These are the activations of a small neural network, seen along a few directions. Each row is one input.
Each table varies a few parts of the input and shows all the possible inputs, shuffled.
Descriptions start from the smaller parts, as in this example, which fits no table here: one of 8 places around a ring, together with either a single point or (one of 2 separate values, together with one of 4 places along a line) or one of 9 places around a ring.
Shared parts are said once, and a part with two or three values counts as separate values.

Table:
x1: [ 28  53  15  22 -28  56  58  11 -48  48 -28  44  -6]
x2: [-25 -39  23 -90  77 -12 -69  59  23   7  -2  10  26]
x3: [-80 -68 -33  65 -13 -71 -34 -42   7 -49 -19 -10 -35]
x4: [-56 -24 -19  65 -20 -77  -3 -60  26 -39 -18 -29 -41]
x5: [-19  -1 -22  73 -45 -59  -5 -71  30 -30  16 -48 -42]
x6: [ 26  27  33 -86  43  21 -40  24  40  15  24 -45  26]
x7: [ 68  37 -11  24 -55  72  74  20 -59  33  19  29  27]
x8: [ 75   8   4 -87  19  40 -30  27  27  -3  61 -62  52]
x9: [ -7   3  45 -91  71  -4 -38  35  39   6  -1 -15  21]
x10: [ 27 -23 -48  79 -66 -35   9 -67  31 -46  59 -55 -13]
x11: [-31  -7  -5   9  11  33  25  44 -65  23 -56 104  -8]
x12: [ -6  35  17  17   6  34  53  20 -52  34 -57  75  -7]
- Describe the family of inputs behind these rows. => one of 3 separate values, together with one of 4 places along a line
- Which other rows does x8 become when the choice among 3 separate values takes its other values? List them by row number. => x7, x10
- Which other rows does x2 become when the place on the line of 4 takes its other values? List them by row number. => x6, x8, x9
- Which other rows does x5 become when the choice among 3 separate values takes its other values? List them by row number. => x1, x6

Table:
x13: [ 16  57  53 -60  41  43   7  40  -6  51 -28  28   8]
x14: [  5 -13  -2 -10  -3 -12 -25 -17  28 -19  27 -50   5]
x15: [ 13  -8  22 -55  51  20  21  48  -9   5 -14  36  39]
x16: [-39 -23 -15  32 -12 -37  -7 -18  -2 -15 -14  -5 -18]
x17: [-15 -18  -3 -12  14 -31 -38  -6  26 -13  12 -22  -6]
x18: [ 27   0  22 -52  45  20  21  46   0   7   1  36  35]
x19: [ 26  10   9 -43  14  72  -2  66 -48  45  -8  59  24]
x20: [ 41   7  17 -53  35  24  25  42   6   8  14  25  38]
x21: [  5 -10   2 -31  20 -11 -40  -6  41 -17  25 -34   3]
x22: [-11  -6 -20  68 -40 -25  20 -41   3 -14   6  -2 -25]
x23: [ -1   5 -30  97 -61 -11  50 -58 -17 -25  -5  -5 -26]
x24: [-30 -25  -4 -16  19 -30 -38  -2  18 -17  -2 -23  -2]
x25: [ 12  -9   1 -33  12  -3 -34 -10  35 -23  27 -52  11]
x26: [  1  48  53 -63  46  43   7  40 -15  48 -43  27  13]
x27: [-39  -9 -31  86 -42 -30  39 -42 -29 -22 -39  27 -40]
x28: [  0 -13  -7 -10   4 -25 -34 -11  31 -12  23 -33  -3]
x29: [ -8 -14   0 -34  29 -22 -48   1  33 -16  13 -25   0]
x30: [-20 -18  -8  12  -1 -36 -25 -14  17 -11   8 -16 -13]
x31: [ 47  23   3 -47  -6  85   9  56 -51  39  10  30  37]
x32: [  3 -12 -13  12 -19 -23 -15 -23  16 -15  22 -47  -1]
x33: [-24  -9 -22  63 -31 -37  13 -34  -6 -13  -9   9 -31]
x34: [ -7 -15  -6  16 -10 -25 -18 -21  26 -12  22 -25  -9]
x35: [ 10  -1  10 -46  20  72  -1  67 -58  42 -23  59  28]
x36: [-22   0 -31  91 -46 -32  38 -47 -21 -17 -23  28 -42]
x37: [ 40  19   4 -44   3  76   2  62 -43  45   6  47  28]
x38: [ -1  -2 -26  65 -48 -23  23 -44  -6 -17   5 -24 -17]
x39: [ -9   3 -29  97 -54 -19  44 -55 -11 -18  -7  16 -36]
x40: [  0  -9 -19  38 -34 -24   2 -33   6 -15  15 -37  -8]
x41: [-25 -17  -8  39 -16 -32  -6 -24   9 -13   4  -4 -20]
x42: [-42 -20 -16  60 -26 -29  16 -30 -11 -20 -21  10 -27]
x43: [-35 -26  -9   8   4 -35 -24  -9   9 -15  -7 -16  -9]
x44: [-10 -12 -12  41 -25 -26  -1 -30  16 -12  15 -16 -16]
x45: [ 47   9  16 -55  27  33  31  37  -3   2  17   7  46]
x46: [ 30  64  47 -61  31  48  12  37  -1  52 -15  16  11]
x47: [ 36  67  45 -64  23  56  19  32 -10  47 -11  -3  19]
x48: [-24 -21   5 -36  35 -15 -45   2  28 -22   0 -23   5]
- The inputs of x30 and x34 match in every part but one. If x36 is changed in the same way as x30 into x34, which row does it become? => x39
- Describe the family of inputs behind these rows. => one of 4 places along a line, together with either one of 3 separate values or one of 6 places along a line
- Which other rows agree with x32 in the place on the line of 4? List them by row number. => x14, x23, x25, x31, x38, x40, x45, x47
- Which other rows does x24 become when the place on the line of 6 takes its other values? List them by row number. => x16, x27, x42, x43, x48
- Which other rows does x46 become when the choice among 3 separate values takes its other values? List them by row number. => x20, x37

Table:
x49: [-33 -16  39 -93  73 -18 -65  51  28  21  -8 -14  23]
x50: [ 57  15  25 -69   8  37 -26  10  38   3  60 -79  41]
x51: [ 34 -17 -24   1 -18 -19 -49 -39  59 -37  73 -81   5]
x52: [ 12 -18 -34  86 -61 -56  26 -70  38 -39  47 -50 -20]
x53: [-28  -4  10   6  12  48  33  54 -67  34 -51 109   1]
x54: [-76  -7  -7  76 -16 -14  17 -25 -40   4 -76  61 -52]
x55: [-82 -54 -15  57  10 -86  -6 -44  15 -55 -37  -1 -31]
x56: [ 18  38 -28  96 -86   1  53 -52 -31   9   5  -4 -36]
x57: [ 86  60  19 -65  10  74  39  31  -5  23  23 -10  44]
x58: [-58 -52 -13 -37  45 -66 -82  -4  42 -39  -7 -30 -16]
x59: [  1  20  47 -81  75  31  -6  69 -10  42 -36  70  17]
x60: [ 68  34 -19  22 -52  68  68  20 -66  33   7  28  25]
- The inputs of x49 and x58 match in every part but one. If x50 is changed in the same way as x49 into x58, which row does it become? => x51
- Describe the family of inputs behind these rows. => one of 2 separate values, together with one of 6 places around a ring
- Which other rows does x60 become when the choice among 2 separate values takes its other values? List them by row number. => x53
- Which other rows does x57 become when the choice among 2 separate values takes its other values? List them by row number. => x59

Table:
x61: [-19 -31 -12  22   6 -32   2  -8  10 -22  -1  15  -6]
x62: [  8  17  26 -46  31  -1 -14   2  30  -5   3 -36  10]
x63: [ -8 -28   5 -43  38 -10 -21  18  13 -19   1  -9  19]
x64: [ 63  38  30 -75  23  92  25  76 -42  50  10  47  50]
x65: [-34 -29 -24  69 -22 -31  31 -29 -15 -31 -23  27 -19]
x66: [ 22  -9 -17   7 -17  -1  -2  -6   9  -8  31 -19  10]
x67: [-10 -30   0 -22  28 -21 -16  10  16 -19   5   0  10]
x68: [-29 -32 -18  46  -9 -35  19 -17  -3 -23 -12  20 -10]
x69: [ 26  -7  -4 -34   5  17 -16  11   9  -7  30 -33  28]
x70: [  5  -7 -36  75 -61  -6  41 -37 -28 -17   0  -5 -14]
x71: [  2  15  15  -4  10 -22   1 -16  30  -3   4 -22  -6]
x72: [ 15  -8 -29  49 -42  -4  20 -27  -7 -16  18  -7  -9]
x73: [  7  16  21 -26  22 -12  -9  -7  33  -5   7 -28   0]
x74: [-14 -31  -6  -1  18 -28  -8   2  16 -20   4   8   2]
x75: [-27  -7 -11  27 -21 -16 -25 -15  -2   6  -3  -6 -24]
x76: [-43  -3 -25  73 -49 -15   6 -36 -31  -1 -25   3 -40]
x77: [ -5  19   5  39 -13 -27  22 -39  17  -9  -7  -8 -24]
x78: [ 25  38  33 -75  37  84 -11  74 -44  69 -28  50  25]
x79: [-19  -7  -4   3  -7  -8 -39  -6   7   5   4 -11 -17]
x80: [-32  -4 -17  48 -33 -14 -14 -26 -11   0  -9   1 -35]
x81: [-14  21  -2  63 -29 -29  42 -50  -2 -10 -22  -5 -28]
x82: [ 20  -8 -23  27 -28  -3   6 -16   5 -13  28 -12  -1]
x83: [ -2  16  10  18  -2 -27  12 -26  24  -4   0 -16 -14]
x84: [ 28  19  31 -83  57  61  23  82 -37  39 -26  71  42]
x85: [-15  -6   7 -37  13   6 -49  12   4   8  -2 -27   4]
x86: [ 41  64  54 -87  46  74  33  67 -21  57 -23  46  34]
x87: [ 27  -8 -10 -16  -3  10 -14   2  14 -10  35 -24  17]
x88: [-18  -7   1 -16   3  -4 -44   4   6   8   2 -19  -6]
- The inputs of x82 and x61 match in every part but one. If x70 is changed in the same way as x82 into x61, which row does it become? => x65
- Describe the family of inputs behind these rows. => one of 4 separate values, together with either a single point or one of 6 places along a line
- Which other rows does x63 become when the choice among 4 separate values takes its other values? List them by row number. => x62, x69, x85
- Start at x81 and move only the place on the line of 6, one step at a time. The first step leads to x77. Which rows follow, in order? => x83, x71, x73, x62
- Which other rows does x79 become when the choice among 4 separate values takes its other values? List them by row number. => x66, x71, x74
